Each row below is a small network's average activation on inputs in which a field has the value named, seen along a few directions.
Related values have similar rows: they may be neighbours, one step apart, or belong to one group.
(in the rows, 500 means zero)
Strong random noise was added to every row along 17 fixed directions; ignore it. To show where, here is one row again and again, with new noise each time:
[483 416 470 541 638 410 451 583 547 413 640 606 637 641 437 457 559 473
 447 509 755 365 453 449 340 733 540 514 628]
[743 377 409 487 416 501 608 289 562 711 585 461 269 283 618 516 444 658
 773 641 461 521 412 730 493 556 268 693 496]
[788 592 400 308 534 521 655 668 520 585 542 418 333 497 522 200  95 567
 705 597 220 492 231 636 440 464 537 403 408]
[681 521 435 658 597 725 617 421 660 464 568 385 285 589 559 575 490 384
 598 308 390 373 586 565 434 239 434 461 462]
[397 555 697 424 488 606 400 621 384 297 472 455 454 397 635 614 487 434
 305 313 565 505 483 674 654 682 526 493 510]
[466 528 376 452 676 405 401 484 651 281 258 536 764 595 630 409 399 528
 325 460 494 412 492 315 561 534 761 248 431]
[505 422 447 523 559 494 481 551 634 430 432 410 572 535 526 426 427 533
 577 464 500 537 501 297 652 580 732 501 265]
[809 329 348 594 586 432 464 317 412 419 214 533 500 593 798 504 591 614
 309 378 500 597 618 612 603 658 483 460 648]
[792 345 391 305 546 445 343 717 399 447 482 395 462 619 558 554 371 744
 386 330 397 475 577 372 496 493 441 315 570]
[501 422 383 399 764 620 494 546 345 424 347 667 348 660 737 472 375 433
 598 487 334 406 456 560 489 333 616 518 455]
[397 600 410 320 521 540 402 611 291 577 439 595 578 643 207 508 626 527
 551 610 477 664 492 358 691 625 595 408 722]
[463 533 471 739 613 718 680 454 684 673 560 339 547 392 385 449 400 477
 591 556 637 312 554 572 440 470 630 539 330]
[535 443 452 645 482 464 416 565 217 640 439 274 596 346 278 478 507 497
 470 326 367 659 373 397 418 453 461 469 316]
[339 530 510 470 710 619 529 850 408 445 731 433 514 629 328 309 376 355
 443 558 695 439 214 645 202 584 556 500 523]
[781 276 367 519 708 593 579 765 249 563 581 528 337 776 506 343 384 657
 555 415 546 402 507 488 394 524 580 625 493]
[578 241 489 597 538 330 394 523 464 487 423 569 514 382 669 593 418 469
 617 308 251 352 613 276 491 346 573 520 210]
[553 731 704 756 471 697 635 445 596 622 472 296 465 630 379 581 546 202
 415 387 519 605 764 691 335 556 415 469 641]
[546 462 232 230 641 630 465 286 648 330 644 415 546 364 528 722 556 511
 829 332 391 559 410 542 699 541 542 266 513]
[299 697 489 199 649 518 483 341 616 630 436 598 560 635 505 582 342 400
 757 784 447 531 508 531 220 472 438 470 610]


Field P:
p8: [817 399 377 838 501 476 671 361 398 635 351 264 570 591 452 393 566 426
 444 296 322 752 624 467 437 391 580 431 417]
p1: [561 496 436 354 313 392 371 691 646 642 555 348 519 506 211 507 502 497
 542 656 327 676 468 256 636 517 471 256 654]
p10: [606 457 395 536 493 510 527 520 159 698 442 535 656 400 311 483 504 619
 465 435 412 427 505 425 618 461 602 396 533]
p5: [407 505 561 506 408 486 643 578 364 532 416 445 719 393 596 447 549 371
 264 555 466 807 733 902 603 630 619 303 644]
p3: [648 205 538 414 311 411 378 725 516 572 434 415 527 411 656 640 484 847
 269 513 487 524 928 484 787 546 496 370 543]
p6: [835 536 421 349 419 526 591 398 537 658 705 356 550 478 384 483 397 729
 779 489 512 591 493 527 611 778 443 460 568]
p7: [597 485 466 344 732 736 199 534 434 563 329 335 390 708 686 803 344 207
 533 475 301 525 467 608 527 624 369 278 766]
p9: [618 435 572 656 459 362 562 574 492 525 440 563 489 559 585 397 426 558
 363 443 465 370 657 428 340 365 493 570 400]
p2: [496 391 543 480 546 491 385 602 617 382 604 507 584 314 609 610 391 647
 414 371 585 122 556 442 604 535 582 385 408]
p4: [855 405 374 576 587 348 585 353 455 621 376 579 596 589 532 349 388 497
 702 433 366 511 489 404 481 773 650 486 470]
P is arranged as a ring.
What is the length, in steps, of the shortest route from p8 to p7? -> 2
Which values are neighbours of p2? Give them in the order they are listed. -> p3, p9

Field C:
c8: [352 362 704 407 400 287 412 746 430 476 519 797 477 665 587 604 644 452
 204 648 598 448 825 513 380 498 432 510 858]
c7: [583 807 499 329 559 825 665 519 145 634 699 317 528 497 196 533 439 413
 550 371 489 651 366 884 395 651 414 324 787]
c9: [816 358 431 859 430 586 600 448 786 357 608 130 549 495 558 430 601 727
 283 228 774 550 614 445 690 619 560 493 299]
c3: [202 566 642 374 703 805 340 678 328 473 100 283 412 541 670 593 202 448
 454 393 349 537 589 390 622 327 724 563 114]
c2: [540 526 254 468 467  98 572 477 311 432 343 834 780 460 429 189 621 350
 456 585  71 717 388 608 437 348 572 121 704]
c5: [600 388 531 511 605 581 320 865 582 483 473 468 211 920 541 465 331 525
 369 516 502 257 461 155 425 254 462 577 484]
c4: [294 698 542 682 497 624 756 311 572 576 592 542 349 456 423 386 636 230
 659 721 543 677 393 885 305 428 380 718 546]
c1: [461 731 552 444 518 506 470 437 538 814 382 780 497 627 310 562 387 572
 590 788 482 107 636 270 353 365 466 496 677]
c10: [371 483 587 567 536 625 375 504 284 532 327 281 444 461 630 491 460 343
 470 505 527 730 261 631 561 647 476 665 331]
c6: [304 525 516 464 463 424 672 309 231 505 663 689 463 382 483 499 737 484
 444 595 705 670 395 890  78 409 189 734 684]
C is arranged as a ring.
Which values are neighbours of c1? Give them in the order they are listed. -> c8, c6
Which values are neighbours of c10? Give them in the order they are listed. -> c7, c9
